Each row below holds a small network's activations on one input, seen along a few directions.
In each table, some parts of the input vary, and every possible input appears once, in random order.
Descriptions start from the smaller parts, as in this example, which fits no table here: one of 5 places around a ring, together with either a single point or one of 11 places along a line or (one of 2 separate values, together with one of 6 places along a line).
Shared parts are said once, and a part with two or three values counts as separate values.
In the rows, zero is written as 128.

Other details of the inputs vary at random and push rows far along three fixed directions, the same in every table; ignore that.
To show where, the next rows are all for the same input, with only those details redrawn:
[107 175 131 140 172  80 122  96 124 193 103  95]
[138 109  92 119 118  74 131 137 124 178 155  67]
[111 182 111 113 204 113 116 140 184 119 113 146]
[105 149 146 137 153 159 125 115 150  50  89 173]
[138 109  92 119 118  74 131 138 125 177 155  67]
[111 182 111 113 204 113 115 140 184 119 113 146]
[138 109  92 119 118  74 131 137 125 177 155  67]

Rows:
R1: [104 132 175 194 119 146 123  96  86 146  88 154]
R2: [105 173 128 136 171  85 121  96 126 196 100  94]
R3: [138 109  92 119 118  74 131 137 124 177 155  67]
R4: [154 113  84  73 147 109 112 182 174 116 167 133]
R5: [147  96 116 118  91 168 142 157 156  46 151 146]
R6: [116 194 120 108 198 132 124 143 187 127 126 145]
R7: [141  69 142 120  62 124 131 116  70 109 138 105]
R8: [118 149 180 149 107 148 132  70  86 133  90 131]
R9: [102 181 138 139 167  88 115  98 123 198 117  94]
R10: [111 141 165 155 112 142 142  67  98 128  73 122]
R11: [145  90 110 112  99 162 148 155 152  40 138 143]
R12: [143  87 117 107  90 162 121 157 145  46 153 154]
R13: [141 110 102 103 108  87 118 137 118 189 167  73]
R14: [106 181 143 122 167  93 111  99 113 204 116 100]
R15: [107 155 152 142 146 165 118 116 154  55 101 176]
R16: [147  79 118 141  98 184 140 180 141  66 162 171]
R17: [140 105  80 122 139 122 124 209 171 133 174 153]
R18: [140  70 136 164  56 146 153 143  84 135 141 129]
R19: [109 125 186 171 132 131 132  70  73 139 105 169]
R20: [139  62 128 169  71 147 126 132  75 127 145 122]
R21: [139  68 140 116  61 129 130 116  71 112 135 103]
R22: [141  78 140 136  55 128 130 115  80 112 146 104]
R23: [145 109  91 125 115  72 130 136 129 178 153  71]
R24: [159  87 124  94  97 161 138 159 140  46 144 158]
R25: [144 123  85  79 147 115 115 186 172 112 182 124]
R26: [113 137 177 189 117 156 138  97  88 149  88 152]
R27: [122 196 127  94 201 131 120 145 176 131 129 152]
R28: [150 115 104  98 105  98 133 138 120 191 166  72]
R29: [129  64 130 167  56 132 140 146  79 132 141 135]
R30: [102 137 163 160 114 133 128  66  96 124  74 124]
R31: [ 95 144 172 159 111 141 124  72  89 127  90 121]
R32: [154 109 106  87 113  91 135 141 110 189 157  75]
R33: [153  84 121  85  95 169 135 156 141  50 141 155]
R34: [135  82 135 134  55 145 148 114  91 115 141  91]
R35: [108 167 141 169 174 104 112 119 113 219 124 127]
R36: [111 149 181 141 110 151 135  74  80 133  91 125]
R37: [118 176 105 140 209 142  96 155 162 147 129 178]
R38: [119 142 184 134 116 139 136  73  73 129  85 132]
R39: [123 137 165 138 164 170 139 118 137  76 118 214]
R40: [154 113  94 120 113  83 145 137 132 179 152  71]
R41: [145 110  81 116 136 128 141 211 170 137 172 156]
R42: [ 97 142 170 161 108 141 122  68  94 129  87 123]
R43: [102 144 171 167 108 138 121  68  96 128  88 126]
R44: [122 162 162 124 146 175 129 118 146  61 103 182]
R45: [150  81 121  99  97 152 124 160 137  42 146 159]
R46: [116 181 109 117 200 115 112 136 192 123 108 150]
R47: [119 180 122  85 204 119 102 141 175 133 114 159]
R48: [138  80 133 135  52 145 146 110  97 117 139  93]
R49: [115 159 152 135 142 178 130 114 159  62  98 175]
R50: [164 118  87  68 145 119 126 181 177 118 166 131]
R51: [158 112  72 117 149 147 122 193 161 132 177 146]
R52: [121 176 130 138 164  92 133  93 134 197  98  98]
R53: [145 112  91 110 114  89 145 138 129 182 151  65]
R54: [125 176 116 136 207 148 116 159 169 148 126 171]
Question: Changing only one part turns R48 into R42. The same change can be made to R33. Which row results?
Answer: R47
Question: Changing only one part turns R38 into R7. The same change can be made to R40. Which row results?
Answer: R23
Question: What do these inputs look like to the network?
Answer: one of 2 separate values, together with either a single point or one of 6 places along a line or (one of 4 places along a line, together with one of 5 places around a ring)
Question: Start at R53 and move only the place on the ring of 5, one step at a time. The first step leads to R10. Which rows follow, in order?
Answer: R52, R40, R11
Question: Which other rows does R15 become when the choice among 2 separate values takes its other values? List them by row number.
Answer: R5
Question: Which other rows does R2 become when the place on the ring of 5 takes its other values? List them by row number.
Answer: R3, R23, R30, R46

Rows:
R55: [ 99 196 152 137 190 102 138  84 134 165  65 125]
R56: [127 127 115 116 141  59 114 114 103 210 121  85]
R57: [102 118 152 232 105 172 144 130  94 144  86 172]
R58: [126 133 180 130 109 167 144  92  80 120  83 150]
R59: [128 173 126 105 208 148 100 155 168 123 147 182]
R60: [158  55  92 102  57 123 158 177 143  72 175 101]
R61: [116 107 129 115 113 152 122 150 152  24 126 162]
R62: [154  83 149 120  48 129 151 124  66 162 150  92]
R63: [115 117 169 168 122 138 117  80  88 105 101 158]
R64: [135 104 136 125 114 165 145 148 157  45 139 187]
R65: [138 153 107 130 130  94 136 105 123 214 124  57]
R66: [134 139 116 147 145  73 146 105 118 209 142  74]
R67: [107 124 156 158 118 135 124  80  90  91  82 134]
R68: [127 111 119 132 116 183 112 140 158  33 140 156]
R69: [129 175 118  91 205 146  99 158 166 121 127 178]
R70: [ 94 130 169 163 112 135 125  82  96  94 105 140]
R71: [136  67 136 132  54  94 126 115  70 143 141  91]
R72: [142 111  72 110 157  87 117 170 167 138 184 102]
R73: [160  67  89  99  44 147 148 175 150  80 175  88]
R74: [134 167 117 120 206 129 129 147 190 116 128 180]
R75: [165  45  95  77  67 144 124 186 112  90 180 120]
R76: [118 129 179 149 102 138 145  87  97 108  83 151]
R77: [136 152 114 144 134  97 136 104 127 214 142  63]
R78: [166 111  71  92 150  92 138 176 170 153 161 116]
R79: [111 120  96 202 132  90 113 160 100 251 141 102]
R80: [116 117 161 154 118 135 118  82  84 102  81 153]
R81: [140 179 128 107 206 156 127 156 178 129 141 182]
R82: [125 159 120 136 124  94 138 108 128 216 145  63]
R83: [ 93 203 161 154 187 106 139  84 138 168  94 134]
R84: [123  99 133 123 117 157 118 148 148  39 143 187]
R85: [116 182 100 106 194 142  98 145 191 103 114 145]
R86: [109 182 104  94 192 139  98 148 193 102 108 142]
R87: [120 140 189 148 107 170 144  91  86 123 113 160]
R88: [150 130  69  82 135 111 135 174 184 149 155  82]
R89: [125  85 127 146  48 123 124 106  85 143 158  68]
R90: [154 109 133 104 119 192 141 155 138  55 128 183]
R91: [136 111  69  85 150  80 118 175 166 135 160  94]
R92: [151  63 130 130  56 103 155 111  75 149 123  88]
R93: [135 133  76  86 131 103 106 177 177 143 172  85]
R94: [109 135 185 146 111 162 117  92  78 118 119 161]
R95: [118 129 159 160 113 142 151  78  98  97  78 134]
R96: [ 99 207 174 121 188 120 101 100 113 184  94 148]
Question: What do these inputs look like to the network?
Answer: one of 2 separate values, together with either a single point or (one of 4 places along a line, together with one of 5 places around a ring)
Question: Changing only the choice among 2 separate values turns R65 into R85. The same change can be made to R78. Which row results?
Answer: R80
Question: Changing only the choice among 2 separate values turns R75 into R58. The same change can be made to R69. Which row results?
Answer: R90
Question: Which other rows does R56 become when the place on the line of 4 takes its other values? List them by row number.
Answer: R75, R86, R91
